These are the activations of a small network on made-up records, seen along a few directions, one row for each record.
Records have a field called GUP. Each example row is followed by its value.
Other fields move the rows too, some of them a lot.
In the rows, zero is written as 500.
Strong random noise was added to every row along 13 fixed directions; ignore it. To show where, here is one row again and again, with new noise each time:
[539 498 309 467 481 486 582 455 428 399 441 407 542 399 814 492 633 454
 662 429 753 439 326 703 445 397 520 535 534 580 412 483 753 590]
[469 602 698 714 559 640 307 364 492 263 459 451 455 304 370 441 702 270
 606 605 416 586 675 764 264 354 477 457 442 881 525 388 160 503]
[454 574 302 318 530 529 696 656 382 721 403 402 496 410 575 812 362 658
 466 529 905 469 226 348 616 631 766 541 713 463 657 620 352 195]
[474 609 542 614 514 488 651 517 441 609 574 377 532 407 465 619 418 397
 523 420 500 666 607 549 596 422 533 487 568 378 474 546 382 395]
[712 384 540 208 421 809 731 565 304 908 522 473 293 441 553 566 543 462
 560 627 362 421 766 645 859 423 402 446 343 604 343 381 682 475]
[456 673 427 713 512 570 849 525 537 155 537 555 520 482 374 460 390 380
 563 520 515 633 496 528 713 399 555 439 554 462 401 608 456 576]
[470 470 445 339 324 264 475 496 482 764 465 330 708 577 398 467 538 710
 623 428 513 522 491 585 215 531 444 593 515 281 338 510 317 485]
[526 622 570 411 483 596 447 308 432 578 490 584 454 457  53 518 628 444
 451 517 376 382 235 427 318 664 664 403 492 456 381 595 388  84]
[531 431 587 520 500 623 598 375 621 324 540 695 374 632 322 293 440 399
 369 544 219 521 695 538 655 453 375 596 396 584 376 458 642 723]
[365 255 545 390 490 242 505 546 257 804 333 357 572 404 796 372 561 524
 415 542 535 388 713 717 682 596 419 642 442 703 421 318 392 651]
[370 546 624 738 484 257 607 496 235 523 475 329 699 315 515 450 499 382
 578 452 473 617 659 690 701 499 520 396 458 557 414 471 235 450]
[621 467 519 369 615 530 470 384 507 594 547 470 367 432 536 656 583 367
 527 550 400 558 430 571 402 442 514 494 460 504 548 489 658 355]
[487 359 558 517 603 182 532 444 245 788 493 375 535 360 664 472 477 423
 369 367 539 464 442 572 718 621 630 630 485 437 468 464 557 373]
[545 405 398 604 478 514 505 631 508 366 571 547 525 553 755 375 537 496
 570 440 473 449 561 510 635 446 372 435 443 497 495 487 785 810]
[387 581 435 815 596 546 519 697 792 133 678 744 477 699 340 386 402 435
 358 476 251 538 492 162 524 559 429 376 591 236 587 682 538 733]

[714 484 399 502 437 451 401 483 400 520 574 395 519 404 666 431 686 520
 733 356 587 394 290 633 393 438 557 458 417 421 408 476 759 495] | gope
[354 502 408 391 604 465 624 501 485 806 514 412 442 423 875 759 534 281
 341 423 490 501 509 506 561 513 394 448 676 311 482 528 813 402] | vobor
[466 482 587 623 633 351 501 426 472 257 489 548 553 489 550 554 421 390
 489 581 413 621 503 481 633 508 531 390 445 605 651 507 537 451] | zosuf
[436 547 473 697 557 538 421 530 590 402 587 555 534 561 584 662 205 582
 307 287 700 649 467 233 647 550 581 581 668 489 841 604 557 509] | safo
[573 345 598 571 651 308 579 647 607 707 623 368 389 542 550 403 374 460
 427 516 367 659 807 559 546 358 471 836 487 286 494 416 328 739] | bedid
[703 404 501 354 336 631 328 598 505 807 600 500 496 619 393 429 553 712
 562 417 432 375 544 409 390 522 430 494 408 344 441 490 588 523] | gikem
[543 587 553 718 485 815 466 651 586 606 634 405 327 360 615 354 708 261
 559 397 412 457 833 696 398 262 352 559 556 452 322 383 438 730] | gope
[463 564 638 425 368 810 696 205 445 439 436 710 459 600 158 450 228 498
 278 450 507 529 635 448 869 542 551 590 466 714 383 510 602 366] | zogo
[492 500 387 546 356 905 194 660 523 516 441 632 476 588 642 253 683 642
 428 343 853  31 411 323 293 602 518 573 609 625 432 455 634 639] | zogo
[179 695 447 541 498 410 657 411 484 315 422 628 642 502 309 654 445 391
 383 550 394 554 277 300 549 712 536 176 600 380 499 695 450 200] | non
[301 420 495 415 499 554 297 619 703 720 487 596 439 659 535 442 593 535
 238 517 293 332 657 305 280 635 279 537 601 377 503 473 449 651] | gikem
[456 518 524 563 729 400 350 370 555 557 552 542 378 417 396 437 773 216
 375 445 309 330 201 453 143 617 614 492 569 265 373 559 585 273] | fakor
[478 642 647 775 485 406 432 444 469 407 577 347 685 458 449 479 494 385
 669 410 441 714 715 629 377 320 449 432 455 456 441 485 328 490] | kiba
[448 542 562 631 355 788 427 566 464 554 563 604 434 487 505 403 525 457
 365 358 411 380 705 436 709 530 358 416 513 607 486 480 558 630] | zodom
[603 611 706 868 520 443 404 451 567 386 635 331 520 397 206 204 627 339
 663 400 408 640 690 759 169 257 549 694 458 378 283 445  94 618] | bedid
[833 495 648 377 532 647 441 334 406 765 590 452 328 414 280 520 596 413
 557 471 430 457 434 604 414 428 662 610 380 451 378 445 581 212] | sef
[548 616 544 547 447 582 618 405 478 346 554 669 580 627 203 579 207 625
 444 436 557 592 371 289 759 568 660 435 474 456 565 635 567 303] | nabi
[269 334 263 212 588 216 709 587 735 337 343 648 528 771 655 622 269 693
 307 764 452 563 410 300 600 665 380 556 604 458 687 582 600 713] | vobor
[571 605 449 564 431 609 431 646 425 592 620 329 566 387 737 685 703 415
 808 468 498 556 558 595 413 335 373 151 460 407 511 503 646 444] | kiru
[544 462 543 720 508 449 355 360 498 378 652 560 487 500 647 450 436 392
 390 236 424 571 500 479 663 488 434 529 474 510 608 514 871 616] | zodom
[738 616 437 579 498 562 627 496 629 296 680 474 524 565 404 684 276 566
 701 422 608 791 415 432 505 297 598 504 502 288 635 630 635 455] | voro
[314 607 518 618 703 596 580 311 727 152 518 797 393 643 339 453 476 211
 227 549 286 461 364 301 485 583 486 416 582 404 446 623 763 434] | nabi
[590 596 557 568 329 697 567 448 416 329 443 446 566 445 381 444 458 581
 706 541 618 601 689 716 598 329 504 503 408 792 456 419 281 592] | sef
[463 684 400 739 598 637 622 655 665 391 693 533 480 531 513 583 518 310
 548 376 422 551 442 314 427 415 481 315 658  95 455 671 660 494] | fakor
[684 488 567 420 558 548 568 484 429 721 578 452 334 418 473 598 488 415
 510 515 431 533 514 527 573 442 586 551 421 404 474 469 580 327] | non
[551 255 668 480 645 282 411 460 327 600 516 573 402 447 524 272 631 363
 379 583 214 369 529 555 718 631 507 483 264 558 425 384 630 514] | kiru
[364 511 552 581 459 581 300 536 558 401 417 558 557 513 416 415 609 514
 483 582 478 409 580 469 284 559 435 405 502 649 530 466 278 555] | vedor
[630 331 475 582 593 309 388 588 521 390 611 584 480 578 593 475 351 620
 456 481 436 547 421 338 673 560 552 536 398 447 751 523 652 638] | voro
[503 427 488 425 631 125 744 395 469 558 624 462 607 555 655 752 340 374
 498 487 204 778 462 444 734 501 378 293 430 161 550 608 905 389] | safo
[551 546 407 326 736 543 698 260 632 285 436 583 301 433 505 767 384 356
 414 640 659 652 193 502 464 435 715 643 582 575 642 563 666 278] | vedor
[181 595 505 484 465 660 585 524 550 746 397 484 480 504 653 565 471 384
 226 448 529 440 768 460 564 523 347 526 715 501 385 478 449 512] | kiba
[662 443 314 399 440 463 583 617 431 391 524 637 548 618 339 317 610 661
 661 563 457 252 144 364 516 653 620 347 380 310 342 607 696 487] | zosuf

Here are new rows. What is GUP for each?
[423 535 513 559 519 516 357 805 550 662 554 310 558 483 623 711 489 583
 638 582 564 664 728 448 349 419 426 407 567 462 736 482 155 521] | kiru
[340 484 354 409 380 473 452 668 455 390 328 454 712 547 818 523 611 652
 683 653 638 413 578 553 434 495 314 283 485 694 510 439 485 700] | kiba
[493 261 560 513 551 174 332 569 375 751 454 322 608 461 857 372 519 582
 494 411 631 452 635 636 511 499 476 708 434 526 525 341 468 681] | nabi
[657 533 748 477 331 945 449 272 572 425 559 595 363 554 301 523 387 428
 524 519 320 683 922 641 622 273 311 509 324 820 503 360 599 562] | non
[354 696 476 489 343 772 509 156 658 614 569 538 474 514 509 538 638 257
 335 174 368 472 549 590 260 396 248 483 672 326 204 537 902 468] | safo
[517 382 690 576 520 322 331 488 108 789 476 433 571 324 507 464 575 493
 434 458 418 358 516 509 744 719 588 366 355 655 555 419 408 286] | safo
[616 486 398 490 623 658 324 506 674 342 559 515 357 488 717 572 699 379
 624 563 480 478 411 539 211 353 435 455 499 557 614 479 749 609] | sef
[561 375 205 333 526 247 644 714 437 286 410 450 647 533 929 732 380 735
 751 674 801 567 206 416 677 523 565 342 451 538 786 559 741 566] | non
[621 464 434 565 493 566 210 522 506 528 519 372 442 349 803 541 568 562
 529 289 884 468 384 600 320 411 588 734 602 684 705 438 557 600] | zodom
[273 705 364 521 485 260 560 518 517 431 500 423 825 547 492 782 443 527
 603 454 552 669 249 306 342 592 508 154 644 162 551 730 489 221] | kiba
[605 519 370 404 532 912 494 567 636 403 491 646 244 519 495 420 681 443
 486 611 574 265 384 471 375 457 519 526 546 591 422 496 667 585] | bedid
[334 540 631 603 537 235 536 519 334 622 463 521 700 567 296 514 272 596
 339 450 504 519 476 264 703 740 661 451 507 362 544 585 229 224] | nabi
[450 520 440 433 355 662 559 548 521 572 475 501 536 608 641 549 390 602
 474 425 656 498 644 473 640 454 406 522 558 537 504 483 654 585] | kiru
[603 377 298 304 552 363 521 511 540 399 441 518 446 487 654 466 710 555
 631 660 472 371 227 583 343 518 469 457 429 520 474 482 689 622] | safo
[563 629 275 384 643 777 785 726 810 343 571 519 313 574 628 769 497 423
 675 751 536 626 493 434 385 262 430 399 612 324 554 583 595 607] | nabi
[547 438 390 514 466 594 348 630 615 425 563 616 502 640 630 562 385 679
 469 445 573 468 446 258 514 533 475 453 508 475 748 550 681 636] | vedor
